Look-ups in named tables: a row name and a column name give one cell, copied from the table.

Table tesasuv
|  | rukob | nogaro | lufomu | nes | dazoko | mig |
|---|---|---|---|---|---|---|
| gez | 680 | 742 | 264 | 617 | 625 | 592 |
| lazuref | 733 | 446 | 314 | 636 | 634 | 605 |
| fav | 735 | 398 | 357 | 643 | 643 | 611 |
| sogegap | 518 | 706 | 657 | 559 | 569 | 567 |
| mobam | 553 | 532 | 843 | 623 | 657 | 616 |
| teligu | 678 | 675 | 274 | 606 | 606 | 585 |
| dirozu | 646 | 719 | 317 | 594 | 595 | 578 |
| fuv | 754 | 591 | 221 | 656 | 666 | 616 |
| subepi | 758 | 433 | 323 | 663 | 672 | 624 |
| mip | 715 | 631 | 237 | 627 | 629 | 597 |
| ger | 668 | 775 | 283 | 616 | 628 | 593 |
| pasil | 740 | 384 | 374 | 651 | 655 | 617 |
| kepokeg | 666 | 734 | 284 | 607 | 613 | 587 |

pasil, nes: 651
sogegap, nogaro: 706
fuv, mig: 616
fuv, lufomu: 221
kepokeg, mig: 587
sogegap, mig: 567
dirozu, mig: 578
fuv, rukob: 754
Row with the largest nogaro: ger

mafat
         lal  luboto  beru  sapetu
rez       35      39    57      58
nid       44      79    75      67
liladid   42      58    75      58
sabizut   47      68    64      63
luvofi    37      30    46      56
vokenar   24      16    33      62

sapetu of sabizut: 63
sapetu of vokenar: 62
sapetu of nid: 67
beru of sabizut: 64
luboto of liladid: 58
lal of vokenar: 24
beru of liladid: 75
beru of nid: 75
lal of rez: 35
sapetu of luvofi: 56
luboto of nid: 79
beru of rez: 57
beru of vokenar: 33
beru of luvofi: 46
sapetu of rez: 58
luboto of rez: 39
luboto of luvofi: 30
lal of liladid: 42
lal of sabizut: 47
luboto of vokenar: 16
Row with the largest luboto: nid

vur.tsv
	minel	desaz	taz	kogi	ponetip	besamor	ronebu	bapido
nonadeg	115	111	85	51	21	8	15	36
sogif	80	81	111	151	173	159	108	41
kud	70	72	75	81	91	107	128	147
muzoso	189	185	158	119	85	65	67	80
vugareg	103	114	96	61	28	13	21	42
votane	235	241	232	213	192	178	172	169
vukogiv	139	163	179	184	181	174	165	153
buk	75	81	82	86	93	114	142	172
bomu	107	102	112	128	136	125	96	60

What is the taz of vugareg in vur?
96
What is the besamor of muzoso in vur?
65
What is the kogi of nonadeg in vur?
51
What is the desaz of bomu in vur?
102
What is the besamor of vukogiv in vur?
174
What is the desaz of kud in vur?
72
What is the bapido of kud in vur?
147
What is the taz of muzoso in vur?
158
What is the taz of bomu in vur?
112
What is the taz of kud in vur?
75
What is the ponetip of bomu in vur?
136
What is the ronebu of vukogiv in vur?
165
What is the bapido of nonadeg in vur?
36
What is the bapido of vukogiv in vur?
153
What is the minel of buk in vur?
75
What is the besamor of bomu in vur?
125
What is the ponetip of kud in vur?
91
Row with the largest minel: votane

Table pekep
        las  kezofev  dop  topigab  veludu
sil     141       80   42      189     152
sas     181      185  243      194     188
gipile  107      156  120      105      50
noko    112      129   83      117      67

kezofev of sil = 80
dop of gipile = 120
kezofev of gipile = 156
topigab of sil = 189
las of noko = 112
las of sas = 181
dop of noko = 83
las of sil = 141
veludu of sil = 152
kezofev of sas = 185
topigab of gipile = 105
topigab of sas = 194
dop of sas = 243
topigab of noko = 117
veludu of sas = 188
kezofev of noko = 129
las of gipile = 107
veludu of gipile = 50
veludu of noko = 67
dop of sil = 42
Row with the largest kezofev: sas

Table bub
columns: soduv, mudu, votu, rop, figozoz, gopon, sek
likedi: [390, 302, 565, 334, 663, 252, 127]
nir: [383, 758, 174, 708, 254, 520, 363]
nuto: [202, 608, 527, 688, 68, 84, 147]
funib: [542, 760, 389, 441, 652, 295, 721]

likedi, mudu => 302
nuto, mudu => 608
funib, sek => 721
funib, rop => 441
nir, gopon => 520
likedi, soduv => 390
funib, gopon => 295
funib, mudu => 760
likedi, sek => 127
nir, soduv => 383
Row with the largest gopon: nir

